These are the activations of a small neural network, seen along a few directions. Each row is one input.
Each table varies a few parts of the input and shows all the possible inputs, shuffled.
Descriptions start from the smaller parts, as in this example, which fits no table here: ring(5) and (point or line(11) or (values(3) and line(4))).
Shared parts are said once, and a part with two or three values counts as separate values.
(in the rows, 128 means zero)

Other details of the inputs shift rows strongly along three fixed directions, in all tables alike. That doesn't count.

Table:
R1: [141 104 154 131 125 121 156 116 118 137 161]
R2: [126 164 107  99 173 111 123 169 119 158  99]
R3: [178 148 127 140 179 151 166 159  97 223 124]
R4: [156 114 136 174 111 181 126  97 125 168 182]
R5: [150 112 136 145 113 175 148 100 124 168 207]
R6: [108 124 122 154  65 168 112 106 158  93 179]
R7: [110  88 170 148  78 121 134  99 143 100 136]
R8: [106 111 169 123 110  87 101 106 135  56  93]
R9: [127 136  96 123 147 106 113 156 113 108 114]
R10: [120 122 110 119 128 114 127 120 120  87 127]
R11: [112 148 113 102 130 103  98 149 114 104  90]
R12: [143  83 209 132 145  87 175 138 104 148 121]
R13: [117  90 186 150 105 115 125  92 134  86 133]
R14: [155 122 141 129 131 127 151 144 139 156 120]
R15: [148 113 160 134 132 130 162 105 121 139 148]
R16: [148 154 123 119 140 154 138 139 103 202 125]
R17: [105 102 138 126  93 122  99 111 155  76 109]
R18: [131 159  62 127 149 160 123 113 134 151 145]
R19: [120 160  65 130 142 140  89 150 124 106 134]
R20: [114 131 112 149  69 189  82  80 136 123 182]
R21: [111 147  87 117 137 117 107 141 150 125  94]
R22: [125 150 105  99 143 107 116 161 107 143  98]
R23: [119 155  64 109 154 125 121 145 121 121 127]
R24: [135  90 219 127 118  90 150 113 112 104 103]
R25: [161  98 210 118 183  73 191 162  98 181  87]
R26: [143 144  95 133 137 175 150 108 120 168 168]
R27: [122 149  88 111 138 130 115 159 150 112  98]
R28: [117 126 134 111 127  95 130 155 144  79  79]
R29: [103 153  90 133  97 134  93 129 161  72 132]
R30: [112 120 134 111 140  92 139 148 137 118  70]
R31: [133 131 156 137 150 134 148 128 122 155 131]
R32: [132 113 140 142  96 179 130 108 121 170 206]
R33: [123 182  54 112 174 134 111 136 142 140 116]
R34: [101 110 138 137  91 105 107 108 151  75 113]
Each input here is: (values(2) and ring(5)) or (line(4) and (point or line(5))).
- Change only the line(4) part in R18. List by row number the other rows that result. => R10, R23, R26
- A walk changes only the line(5) part. It starts at R20 and steps to R8. List the rest of the walk in order. => R13, R33, R18
- Change only the values(2) part in R6. List by row number the other rows that result. => R7
- Change only the line(4) part in R13. List by row number the other rows that result. => R12, R25, R31
